Each row below holds a small network's activations on one record, seen along a few directions.
Each row is followed by the record's values for the fields FURO, SUGUP, SADU, FUMAM, SER, MEKON.
Not every record has every field; a missing one is written missing.
The largest differences between rows may come from other fields.
In the rows, zero is written as 500.
Random noise pushes rows far along 2 fixed directions. That doesn't count. These rows show it; they differ only by the noise:
[516 558 417 421 419 410 665 492 486 564 467 565 485 548 637 552 443 451
 399 371 596 470 570]
[510 549 421 547 522 490 552 524 430 659 466 526 444 595 693 525 491 464
 414 507 568 442 571]
[659 450 528 312 244 502 590 537 454 150 526 698 326 605 315 534 286 498
 355 620 483 408 521]
[483 588 388 397 421 355 730 468 517 627 453 548 540 516 693 567 463 435
 404 255 636 498 581]

[375 547 413 424 398 345 650 474 578 581 477 517 570 324 659 609 524 437
 423 264 698 563 489] => FURO=zive, SUGUP=lar, SADU=febi, FUMAM=tepu, SER=rotuv, MEKON=belu
[668 488 573 394 645 625 398 584 395 137 597 555 305 691 288 511 318 586
 416 791 402 389 607] => FURO=kan, SUGUP=missing, SADU=mozer, FUMAM=muz, SER=pir, MEKON=gogu
[434 473 429 484 468 503 587 485 537 453 480 493 465 420 510 503 539 525
 531 442 485 535 443] => FURO=kan, SUGUP=missing, SADU=febi, FUMAM=tepu, SER=rotuv, MEKON=kav
[586 352 677 511 378 715 341 567 503 317 568 652 261 481 318 487 457 459
 503 864 352 396 310] => FURO=kan, SUGUP=missing, SADU=febi, FUMAM=tepu, SER=rotuv, MEKON=gogu
[460 649 358 681 821 462 500 540 442 623 582 339 557 683 703 573 490 521
 389 506 541 433 661] => FURO=zive, SUGUP=lar, SADU=mozer, FUMAM=puro, SER=pir, MEKON=belu
[354 463 564 619 515 499 531 414 550 895 554 565 572 452 828 585 474 407
 425 426 694 440 574] => FURO=zive, SUGUP=lero, SADU=magum, FUMAM=tepu, SER=pir, MEKON=belu
[455 509 593 567 442 593 449 516 521 593 486 495 557 519 545 499 500 505
 478 541 496 488 486] => FURO=kan, SUGUP=missing, SADU=magum, FUMAM=puro, SER=vos, MEKON=belu
[496 425 560 641 484 640 406 514 501 493 462 536 466 442 390 424 525 472
 593 665 421 533 361] => FURO=kan, SUGUP=missing, SADU=votus, FUMAM=tepu, SER=pir, MEKON=geni
[575 503 562 423 473 561 440 520 525 413 424 509 396 472 435 486 533 516
 469 603 388 513 512] => FURO=zive, SUGUP=lero, SADU=febi, FUMAM=muz, SER=pir, MEKON=gogu
[388 575 400 550 571 343 558 408 517 807 361 343 651 420 649 473 676 468
 629 192 544 563 507] => FURO=zive, SUGUP=lero, SADU=magum, FUMAM=muz, SER=vos, MEKON=belu
[499 549 508 449 489 481 564 512 535 420 327 496 531 423 383 427 567 494
 636 397 452 605 483] => FURO=kan, SUGUP=missing, SADU=votus, FUMAM=muz, SER=vos, MEKON=kav
[422 531 486 607 520 580 444 512 568 718 480 474 576 458 734 506 572 478
 480 471 486 511 436] => FURO=kan, SUGUP=missing, SADU=febi, FUMAM=tepu, SER=rotuv, MEKON=belu
[538 523 524 750 519 727 210 605 446 435 395 459 441 562 324 304 651 574
 673 777 254 541 388] => FURO=kan, SUGUP=missing, SADU=votus, FUMAM=puro, SER=vos, MEKON=vakad
[606 540 420 602 559 476 346 518 445 366 413 367 414 583 403 421 647 557
 593 562 362 536 402] => FURO=zive, SUGUP=lar, SADU=febi, FUMAM=muz, SER=pir, MEKON=belu
[455 480 429 404 455 431 609 511 546 584 524 486 533 464 625 594 548 461
 471 357 622 529 543] => FURO=kan, SUGUP=missing, SADU=febi, FUMAM=puro, SER=rotuv, MEKON=belu
[506 698 275 298 595 263 681 458 522 385 435 418 709 508 469 490 534 548
 568  89 518 611 561] => FURO=kan, SUGUP=missing, SADU=mozer, FUMAM=muz, SER=pir, MEKON=belu
[459 559 475 495 426 419 480 429 510 624 336 415 585 377 449 442 657 534
 609 326 445 604 458] => FURO=zive, SUGUP=lero, SADU=magum, FUMAM=muz, SER=vos, MEKON=belu
[422 635 498 387 370 354 594 454 575 649 337 458 702 265 507 443 666 438
 631 161 506 711 424] => FURO=kan, SUGUP=missing, SADU=votus, FUMAM=muz, SER=vos, MEKON=filed
[517 479 497 449 493 520 522 525 524 467 582 509 453 559 611 538 486 484
 393 509 577 443 608] => FURO=zive, SUGUP=lero, SADU=febi, FUMAM=puro, SER=rotuv, MEKON=belu
[456 549 532 318 391 395 684 426 547 525 424 508 623 391 488 556 519 440
 531 201 611 564 513] => FURO=kan, SUGUP=missing, SADU=magum, FUMAM=muz, SER=vos, MEKON=gogu
[396 543 524 406 543 402 700 409 683 825 524 510 593 344 707 612 494 459
 425 248 632 581 502] => FURO=kan, SUGUP=missing, SADU=mozer, FUMAM=tepu, SER=pir, MEKON=gogu
[406 424 607 553 570 556 493 461 434 686 659 531 506 613 730 583 438 408
 346 611 650 424 638] => FURO=kan, SUGUP=missing, SADU=magum, FUMAM=puro, SER=vos, MEKON=filed
[558 430 589 631 514 663 230 564 362 385 432 472 387 616 321 412 511 551
 595 819 324 419 415] => FURO=kan, SUGUP=missing, SADU=magum, FUMAM=muz, SER=vos, MEKON=belu
[489 597 425 206 423 312 776 404 636 338 575 570 617 492 434 594 377 498
 379 210 539 600 625] => FURO=kan, SUGUP=missing, SADU=mozer, FUMAM=puro, SER=pir, MEKON=gogu
[578 460 499 538 575 647 317 581 373 337 522 451 356 673 472 451 470 550
 444 745 405 430 522] => FURO=kan, SUGUP=missing, SADU=febi, FUMAM=muz, SER=pir, MEKON=belu
[497 391 706 543 529 680 453 492 489 633 614 543 388 551 571 570 451 425
 405 687 598 401 545] => FURO=kan, SUGUP=missing, SADU=magum, FUMAM=puro, SER=vos, MEKON=gogu
[374 506 543 351 340 328 808 396 686 812 481 546 645 168 658 627 512 357
 588  78 704 619 466] => FURO=kan, SUGUP=missing, SADU=votus, FUMAM=tepu, SER=pir, MEKON=gogu
[418 477 532 447 375 500 642 429 554 442 489 563 554 379 442 524 480 505
 536 361 550 532 448] => FURO=kan, SUGUP=missing, SADU=magum, FUMAM=tepu, SER=pir, MEKON=kav
[467 479 563 748 667 579 362 581 391 593 572 400 446 597 628 499 469 453
 400 746 476 416 571] => FURO=zive, SUGUP=lar, SADU=votus, FUMAM=puro, SER=vos, MEKON=filed
[511 615 368 509 729 421 453 496 442 506 504 469 517 652 555 443 501 533
 463 450 483 473 619] => FURO=zive, SUGUP=lero, SADU=mozer, FUMAM=muz, SER=pir, MEKON=belu
[523 344 738 606 441 714 388 512 518 622 590 631 334 454 484 494 413 395
 460 768 506 437 376] => FURO=kan, SUGUP=missing, SADU=votus, FUMAM=tepu, SER=pir, MEKON=gogu
[546 474 518 376 477 516 553 522 516 294 657 605 466 554 457 566 283 562
 381 544 562 428 573] => FURO=kan, SUGUP=missing, SADU=mozer, FUMAM=tepu, SER=pir, MEKON=belu
[498 408 707 409 189 593 522 467 573 392 576 786 484 449 390 555 338 427
 396 535 547 451 415] => FURO=kan, SUGUP=missing, SADU=magum, FUMAM=tepu, SER=pir, MEKON=belu
[435 521 469 566 621 487 480 493 470 667 486 436 553 586 701 528 467 428
 472 452 557 503 650] => FURO=kan, SUGUP=missing, SADU=votus, FUMAM=muz, SER=vos, MEKON=belu
[478 420 614 311 327 490 689 438 656 506 594 644 464 389 572 612 394 373
 374 372 604 480 427] => FURO=kan, SUGUP=missing, SADU=febi, FUMAM=tepu, SER=rotuv, MEKON=gogu
[553 341 588 504 303 574 435 501 501 404 535 597 408 422 303 466 434 485
 558 631 450 513 353] => FURO=kan, SUGUP=missing, SADU=votus, FUMAM=tepu, SER=pir, MEKON=belu
[521 314 674 442 332 624 480 450 512 349 687 694 410 560 449 624 265 452
 338 648 601 394 551] => FURO=kan, SUGUP=missing, SADU=magum, FUMAM=tepu, SER=pir, MEKON=belu
[405 597 408 455 477 376 615 465 630 722 426 416 632 396 722 518 623 492
 473 240 561 597 558] => FURO=zive, SUGUP=lero, SADU=febi, FUMAM=puro, SER=rotuv, MEKON=belu
[403 483 527 482 401 444 642 452 600 707 529 511 616 380 674 550 420 429
 473 278 646 546 485] => FURO=kan, SUGUP=missing, SADU=votus, FUMAM=tepu, SER=pir, MEKON=belu
[455 637 440 518 439 445 468 489 521 612 312 406 629 368 451 385 689 500
 682 286 394 671 410] => FURO=kan, SUGUP=missing, SADU=votus, FUMAM=muz, SER=vos, MEKON=belu
[554 434 515 569 428 473 480 566 480 414 497 459 469 465 347 437 489 486
 507 572 404 442 467] => FURO=zive, SUGUP=lar, SADU=votus, FUMAM=puro, SER=vos, MEKON=belu
[471 398 617 430 391 528 605 457 568 489 629 631 498 464 571 623 288 386
 378 508 615 466 572] => FURO=kan, SUGUP=missing, SADU=votus, FUMAM=tepu, SER=pir, MEKON=gogu
[598 534 397 459 692 510 503 569 418 349 550 441 480 724 469 524 342 584
 419 532 512 424 606] => FURO=kan, SUGUP=missing, SADU=mozer, FUMAM=muz, SER=pir, MEKON=belu
[550 565 451 391 324 374 554 495 573 241 440 469 524 457 371 445 548 530
 555 434 420 572 371] => FURO=zive, SUGUP=lar, SADU=febi, FUMAM=puro, SER=rotuv, MEKON=belu
[539 549 525 628 442 513 291 555 455 310 331 431 413 480 218 338 548 514
 630 609 322 508 326] => FURO=zive, SUGUP=lar, SADU=votus, FUMAM=muz, SER=vos, MEKON=belu
[541 432 592 333 209 519 695 387 497 359 640 683 492 451 446 584 283 497
 376 505 606 422 541] => FURO=zive, SUGUP=lar, SADU=magum, FUMAM=tepu, SER=pir, MEKON=belu
[541 513 405 580 701 525 382 583 411 418 561 418 451 664 443 470 483 615
 525 698 416 453 544] => FURO=kan, SUGUP=missing, SADU=mozer, FUMAM=puro, SER=pir, MEKON=belu
[439 486 523 350 382 341 810 354 658 622 595 582 668 364 697 645 382 348
 408 124 715 556 615] => FURO=zive, SUGUP=lero, SADU=votus, FUMAM=tepu, SER=pir, MEKON=gogu

Here are new rows. What are their fields?
[494 469 518 712 526 661 346 523 364 617 513 481 455 591 475 449 539 476
 494 832 386 384 478] => FURO=zive, SUGUP=lar, SADU=magum, FUMAM=puro, SER=vos, MEKON=belu
[561 478 471 311 422 381 673 517 513 206 632 629 539 509 371 551 359 598
 458 303 506 473 528] => FURO=kan, SUGUP=missing, SADU=mozer, FUMAM=tepu, SER=pir, MEKON=belu
[493 487 639 489 533 516 526 453 538 640 440 491 483 478 560 512 505 438
 490 470 545 449 513] => FURO=zive, SUGUP=lero, SADU=magum, FUMAM=muz, SER=vos, MEKON=gogu
[524 502 527 844 585 653 263 532 455 685 444 378 491 444 554 455 606 552
 633 713 381 512 391] => FURO=zive, SUGUP=lar, SADU=votus, FUMAM=tepu, SER=pir, MEKON=belu
[567 400 619 561 444 650 288 561 394 375 514 589 317 631 345 408 404 475
 473 806 403 445 478] => FURO=kan, SUGUP=missing, SADU=votus, FUMAM=muz, SER=vos, MEKON=belu
[448 592 339 727 794 540 371 551 379 701 459 291 516 624 724 471 639 469
 440 499 431 469 588] => FURO=zive, SUGUP=lar, SADU=febi, FUMAM=muz, SER=pir, MEKON=belu
[469 486 527 840 568 658 280 544 380 793 484 471 370 457 607 440 615 519
 575 757 515 471 418] => FURO=zive, SUGUP=lar, SADU=votus, FUMAM=tepu, SER=pir, MEKON=belu
[432 574 421 704 610 604 303 557 480 734 419 361 526 504 624 427 764 521
 599 590 367 562 418] => FURO=kan, SUGUP=missing, SADU=febi, FUMAM=puro, SER=rotuv, MEKON=belu
[560 362 611 534 375 589 295 544 387 392 411 508 314 501 226 451 486 622
 542 799 336 509 429] => FURO=kan, SUGUP=missing, SADU=magum, FUMAM=muz, SER=vos, MEKON=belu
[464 559 443 533 583 495 555 488 474 508 391 401 537 521 509 408 548 510
 557 382 484 589 527] => FURO=kan, SUGUP=missing, SADU=votus, FUMAM=muz, SER=vos, MEKON=kav
[346 566 383 602 600 444 495 511 526 842 464 437 566 498 784 501 688 421
 552 375 549 525 505] => FURO=kan, SUGUP=missing, SADU=febi, FUMAM=puro, SER=rotuv, MEKON=belu
[565 626 361 499 646 416 546 531 442 329 587 446 575 610 453 572 473 519
 438 468 469 477 602] => FURO=zive, SUGUP=lar, SADU=mozer, FUMAM=puro, SER=pir, MEKON=belu
[570 491 503 289 199 448 649 408 620 316 538 598 502 405 436 534 400 501
 416 398 552 505 381] => FURO=zive, SUGUP=lar, SADU=febi, FUMAM=tepu, SER=rotuv, MEKON=belu
[577 650 414 225 416 312 575 459 545 171 411 512 672 439 217 433 521 557
 561 272 356 666 407] => FURO=kan, SUGUP=missing, SADU=mozer, FUMAM=muz, SER=pir, MEKON=filed
[420 493 574 337 364 318 716 453 636 635 487 518 604 325 559 538 512 380
 557 249 617 587 455] => FURO=kan, SUGUP=missing, SADU=votus, FUMAM=puro, SER=vos, MEKON=filed
[509 370 651 595 366 667 338 454 502 542 552 649 404 475 441 504 434 499
 423 755 449 449 488] => FURO=zive, SUGUP=lero, SADU=magum, FUMAM=tepu, SER=pir, MEKON=belu
[533 566 473 369 617 459 610 497 561 453 566 507 541 526 480 558 504 481
 490 398 553 510 557] => FURO=kan, SUGUP=missing, SADU=mozer, FUMAM=puro, SER=pir, MEKON=gogu
[531 420 515 681 761 716 263 576 375 467 711 551 355 749 611 563 327 549
 354 930 488 323 663] => FURO=kan, SUGUP=missing, SADU=mozer, FUMAM=tepu, SER=pir, MEKON=belu
[570 532 418 685 894 659 216 577 279 448 593 443 366 840 543 445 455 591
 439 858 383 389 672] => FURO=kan, SUGUP=missing, SADU=mozer, FUMAM=muz, SER=pir, MEKON=belu
[368 537 489 601 624 511 509 446 460 698 398 462 521 556 621 453 580 466
 509 433 534 525 539] => FURO=kan, SUGUP=missing, SADU=magum, FUMAM=muz, SER=vos, MEKON=kav
[401 433 574 527 391 512 539 455 562 729 567 619 512 427 645 526 425 385
 444 433 633 509 483] => FURO=kan, SUGUP=missing, SADU=votus, FUMAM=tepu, SER=pir, MEKON=belu
[512 592 373 586 719 522 401 552 432 462 558 397 505 652 489 439 558 584
 557 561 418 483 548] => FURO=kan, SUGUP=missing, SADU=mozer, FUMAM=puro, SER=pir, MEKON=belu
[619 280 645 483 241 627 370 552 504 231 535 660 355 463 169 459 338 511
 530 801 395 465 323] => FURO=kan, SUGUP=missing, SADU=votus, FUMAM=tepu, SER=pir, MEKON=belu
[549 584 385 337 513 397 599 499 533 232 575 491 565 585 353 496 437 566
 502 353 470 524 549] => FURO=kan, SUGUP=missing, SADU=mozer, FUMAM=puro, SER=pir, MEKON=belu
